Each row below holds a small network's activations on one input, seen along a few directions.
Each table varies a few parts of the input and shows all the possible inputs, shuffled.
A made-up example of a description, with smaller parts first: one of 4 places along a line, together with either a single point or one of 9 places along a line or (one of 2 separate values, together with one of 5 places around a ring).
Shared parts are said once, and a part with two or three values counts as separate values.
In the rows, zero is written as 128.

Other details of the inputs vary at random and push rows far along two fixed directions, the same in every table; ignore that.

Table:
x1: [171 111 186 147 130  92 165  82  96 143 117 100 134 140 145]
x2: [107 134  87 143 112 133  90 168 146 141 118 139 136 106 137]
x3: [126 170 163 112 186 142 165 139 140  96 141 162 127 140  93]
x4: [125 160 148 111 178 143 151 140 142 103 135 158 130 139  95]
x5: [121 169 149 111 181 143 154 143 146  94 143 163 131 137  95]
x6: [113 104  70 134  74 135  85 148 140 149 128 111 120 112 150]
x7: [114 155 142  93 168 152 158 134 130  99 155 148 103 141  98]
x8: [170 106 171 134 114 101 164  66  93 132 145  94 114 145 148]
x9: [125 111 114 140 106 116 104 126 128 142 111 116 145 120 144]
x10: [ 86 148  98 115 139 153 101 177 151 121 120 157 135 120 108]
x11: [107 120  76 127 100 152  94 159 138 135 131 133 113 116 133]
x12: [121 112  79 154  93 122  78 154 140 155 110 123 141 102 150]
x13: [ 97 218 181  61 228 181 211 156 159  41 188 194  99 163  49]
x14: [179 111 181 149 133  91 161  77 101 139 121 101 135 138 146]
x15: [149 117 158 138 126 102 143  93 113 130 122 109 146 135 142]
x16: [133 111 102 136  95 130 114 125 121 138 134 112 117 121 148]
x17: [118 100  70 136  81 142  83 148 129 153 119 116 114 114 146]
x18: [110 109  84 148  86 122  79 157 134 156 104 119 141 105 150]
x19: [116 166 153  97 168 152 167 131 132  88 165 157 105 146  95]
x20: [110 100  69 131  85 134  81 144 129 153 125 112 114 108 149]
x21: [ 97 129  89 135 108 134  89 163 144 136 117 136 144 109 135]
x22: [159 114 158 137 133 108 142  92 116 134 120 114 140 137 137]
x23: [130 109 110 140 107 117 104 124 130 142 111 119 145 119 143]
x24: [114 103  78 142  92 126  75 145 140 152 103 123 146 110 145]
x25: [167 101 171 132 117 108 166  63  94 134 136  90 112 144 142]
x26: [179 107 181 146 135  94 160  77  99 143 115 101 132 141 142]
x27: [110 102  68 132  83 133  81 144 130 151 127 111 115 106 151]
x28: [ 98 150  93 120 141 151  99 169 160 115 128 160 139 117 111]
x29: [158 119 162 145 132 105 147 103 111 141 117 113 132 133 141]
x30: [127 106 105 131  96 129 109 122 119 143 133 115 112 126 142]
x31: [153 116 165 141 130 106 148 105 107 143 114 111 132 136 137]
x32: [100 153  92 125 142 148 103 172 159 116 131 159 138 114 112]
x33: [168 105 182 140 129  92 159  70  99 136 116  98 142 144 144]
x34: [122 159 149 107 177 145 149 137 143 100 135 159 133 141  95]
x35: [ 86 147  83 109 125 166 107 165 152 112 145 150 110 118 108]
x36: [ 97 124  90 133 110 136  87 163 142 139 111 136 140 112 131]
x37: [126 117 118 146 103 113 109 134 124 146 114 116 142 116 148]
x38: [125 110 102 134  93 130 112 118 124 139 134 109 117 119 143]
x39: [103 130  90 141 110 134  91 170 142 142 114 137 136 108 133]
x40: [130 162 172 122 168 126 170 129 127 104 140 145 132 138 110]
x41: [176 111 184 146 134  94 162  81  97 145 114 101 131 141 144]
x42: [126 110 101 129 100 124 112 122 121 140 136 108 116 117 148]
x43: [102 118  78 122 100 149  89 155 135 139 132 134 110 120 128]
x44: [113  99  72 132  77 138  84 148 138 152 123 112 116 115 146]
x45: [ 85 152  98 118 136 150 103 176 153 116 125 157 138 116 112]
x46: [ 98 212 180  72 239 172 193 155 158  51 159 202 127 158  49]
x47: [ 93 151  92 119 138 149 102 168 159 112 129 159 143 117 113]
x48: [110 164 153 102 178 146 152 142 141  95 135 160 134 143  91]
x49: [151 116 165 137 128 106 147 103 106 140 113 110 135 137 137]
x50: [ 86 143  84 106 128 169 106 166 150 116 140 151 108 122 104]
x51: [150 116 166 140 127 104 148 102 107 138 116 110 136 135 140]
x52: [173  99 174 127 117 106 168  71  98 138 134  89 112 151 142]
x53: [179 106 178 145 135  93 159  72 103 139 119 101 137 141 143]
x54: [129 159 154 115 170 135 154 126 141  98 142 152 138 137 106]
x55: [175 105 170 135 118 107 168  71  93 131 138  94 114 144 148]
x56: [175 115 183 149 132  91 163  81  99 141 120 101 134 137 149]
Each input here is: one of 4 places along a line, together with either one of 5 separate values or one of 9 places around a ring.
Q: The inputs of x43 and x8 match in every part but the place on the line of 4. If x10 is changed in the same way as x43 into x8, which row does it become?
A: x21
Q: The inputs of x39 and x1 match in every part but the place on the line of 4. If x55 is changed in the same way as x39 into x1, which row does it become?
A: x11
Q: Which other rows does x48 become when the place on the ring of 9 takes its other values? List them by row number.
A: x4, x10, x26, x31, x34, x41, x46, x49
Q: Which other rows does x55 become when the choice among 5 separate values takes its other values? List them by row number.
A: x13, x19, x27, x35
Q: Which other rows does x38 become when the choice among 5 separate values takes its other values? List them by row number.
A: x6, x8, x16, x42
Q: Which other rows does x4 become when the place on the line of 4 takes its other values? List them by row number.
A: x5, x32, x53

Table:
x57: [195  95 216 166 123  53 178  57  58 172 105  62 132 131 170]
x58: [141  70  82 155  91  99  38 111 139 169  76  98 188 118 164]
x59: [113 142  79 159  94 140  82 192 156 144 118 151 134 105 139]
x60: [188  87 183 177 104  77 147  77  66 185  92  79 123 130 176]
x61: [ 69 167  91 108 180 154  87 162 188  96 118 192 171 123  72]
x62: [146 153 201 130 177 102 178 129 100 121 131 141 122 140 113]
x63: [ 60 155  91  80 133 192 121 188 158  97 153 165  95 140  81]
x64: [174 168 225 140 180 113 217  98 112  99 146 136 125 157 119]
x65: [138  72  74 164  81 102  60 114 127 156  70 104 197 108 159]
x66: [150 191 224 119 202 113 225 115 124  83 160 140 133 149  99]
x67: [103 134  64  94 136 182 106 163 158 113 156 155  86 128  99]
x68: [210  92 217 172 118  65 172  57  57 175 103  83 124 141 169]
x69: [152 163 179  77 203 153 215  80 122  63 195 149  81 164  84]
x70: [124  54  53 139  29 137  62 136 123 188  99  80 106 117 163]
x71: [194  81 198 178 109  62 161  58  62 181  88  61 127 124 184]
x72: [140 142 212  88 151 131 215  67  97  83 169 115  98 172 106]
x73: [138  53  43 143  38 136  58 129 124 189 106  82 102 114 160]
x74: [ 70 199  96 123 164 173 121 220 182  95 138 184 129 108  97]
x75: [100 121  76 135 117 141  61 153 172 133  89 150 183  99 122]
x76: [ 81 122  43 109  82 156  78 148 139 124 165 124 103 107 143]
x77: [149 193 226 116 207 118 222 128 130  76 166 164 131 156  90]
x78: [ 70 174  56  75 150 191 110 175 170  76 187 176  88 114  93]
x79: [ 64 176  97  88 182 157 100 197 196  89 108 201 179 126  87]
x80: [104  71  46 139  19 126  58 120 113 166 132  79 114 102 184]
Q: What do these inputs look like to the network?
A: either one of 5 separate values or one of 9 places around a ring or (one of 2 separate values, together with one of 5 places around a ring)
Q: A walk changes only the place on the ring of 9. It starts at x78 and steps to x76. List the rest of the walk in order.
A: x80, x72, x63, x70, x73, x67, x69
Q: List by row number the other inputs of the same sort as x79.
A: x58, x61, x65, x75

Table:
x81: [111 184 133 124 176 148 140 181 147 101 148 178 117 120  99]
x82: [186 109 196 129 161 109 173  65  96 130 112 118 136 161 119]
x83: [147 116 174 120 127 122 174  89  91 138 140  95  87 151 129]
x84: [119  87  42 136  74 131  53 136 150 157 115 108 139 106 153]
x85: [ 98 170 148 101 184 135 140 138 156  85 129 164 163 138  95]
x86: [164 124 220 139 154  91 185  89  89 139 102 105 137 145 132]
x87: [107 175 114 108 158 162 145 158 164  85 165 168 124 123 103]
x88: [102 111  78 168  69 106  68 178 129 175  96 119 153  89 169]
x89: [157  99 144 146  78 100 144  89  82 152 143  80 101 129 174]
x90: [130 135 135 122 115 130 155 101 120 102 165 113 117 131 136]
x91: [124  98  62 159  63 119  71 165 132 174 122 107 112  99 168]
x92: [ 96 141  77 116 126 165 100 192 149 135 122 151  99 116 110]
x93: [ 95 150 115  80 154 159 140 125 144  81 165 151 119 135  95]
x94: [103 138  80 120 148 151  87 153 165 118 124 161 150 115 113]
x95: [163 140 156 148 144 109 152  96 128 116 138 126 143 128 136]
x96: [163  85 182 144 116  89 133  80  96 152  86  92 158 145 146]
x97: [ 98 184 151 125 172 132 154 152 158  88 143 163 157 130 105]
x98: [124  73  59 138  69 135  58 145 138 170  98 109 123 120 144]
x99: [181  96 166 158 124  97 149  88  89 168  98  96 122 133 148]
x100: [ 93 144 128  79 148 170 140 138 137  96 147 157 101 147  86]
Q: The inputs of x85 and x84 match in every part but one. If x88 is changed in the same way as x85 into x84, which row does it become?
A: x91
Q: What do these inputs look like to the network?
A: one of 4 places along a line, together with one of 5 places around a ring
Q: A walk changes only the place on the ring of 5. It starts at x83 and steps to x100. List the rest of the walk in order.
A: x93, x90, x89
Q: A walk changes only the place on the ring of 5. It starts at x82 and steps to x99. List the rest of the walk in order.
A: x81, x95, x94

Table:
x101: [ 88 208 149  88 194 169 177 166 155  58 182 182 106 139  77]
x102: [158 130 206 104 158 112 201  55  99  98 151 110 123 165 120]
x103: [142 105 129 149  85 109 123 118 101 160 124  94 113 123 159]
x104: [ 77 156  49 107 131 178  84 190 176 106 154 169 119 109 103]
x105: [153 105 146 165 117  83 107 128 130 166  82 114 172 122 152]
x106: [160 100 119 152  94 113 122 108 110 156 127 102 111 119 161]
x107: [143 170 181 106 187 146 190 125 121  98 158 151  97 153  92]
x108: [183 139 202 124 166 110 205  64 104 102 161 114 108 155 124]
x109: [ 64 171  79 130 164 146  72 208 178 122 100 181 170  95 103]
x110: [ 98 192 150  82 209 180 176 173 149  77 159 187  95 148  61]
x111: [ 55 153  68 100 126 177  87 205 157 116 131 166 113 115  98]
x112: [137  95 129 143  88 111 125 117 100 160 116  93 114 125 154]
x113: [174 122 207 104 168 120 197  57 101 107 141 113 113 168 111]
x114: [ 94 119  95 112 106 149  99 148 136 130 126 130 122 125 125]
x115: [164 134 204 106 155 106 202  55 102  93 160 112 125 159 122]
x116: [143 106 126 151  84 107 126 113 105 152 130  98 116 117 166]
x117: [140 100 118 142  84 108 120  98 114 142 138  93 129 120 161]
x118: [110 116  80 113 115 151  97 136 146 127 129 133 122 127 122]
x119: [149  85 121 135  98 119 114 104 107 160 109  98 114 130 143]
x120: [131  53  26 156  28 117  33 124 133 183 104  86 135  95 180]
x121: [150 107 143 176 112  94 104 114 121 158  79 121 177 119 148]
x122: [155 107 139 167 123  86 101 120 116 156  84 120 177 118 156]
x123: [ 74 172  78 133 151 155  84 218 185 116 101 177 172  99 106]
Q: What do these inputs look like to the network?
A: either one of 5 separate values or (one of 2 separate values, together with one of 9 places around a ring)
Q: Which other rows does x102 become when the choice among 2 separate values takes its other values? List them by row number.
A: x118
Q: Which other rows does x115 become when the place on the ring of 9 takes its other values? List them by row number.
A: x101, x102, x103, x111, x112, x114, x116, x117
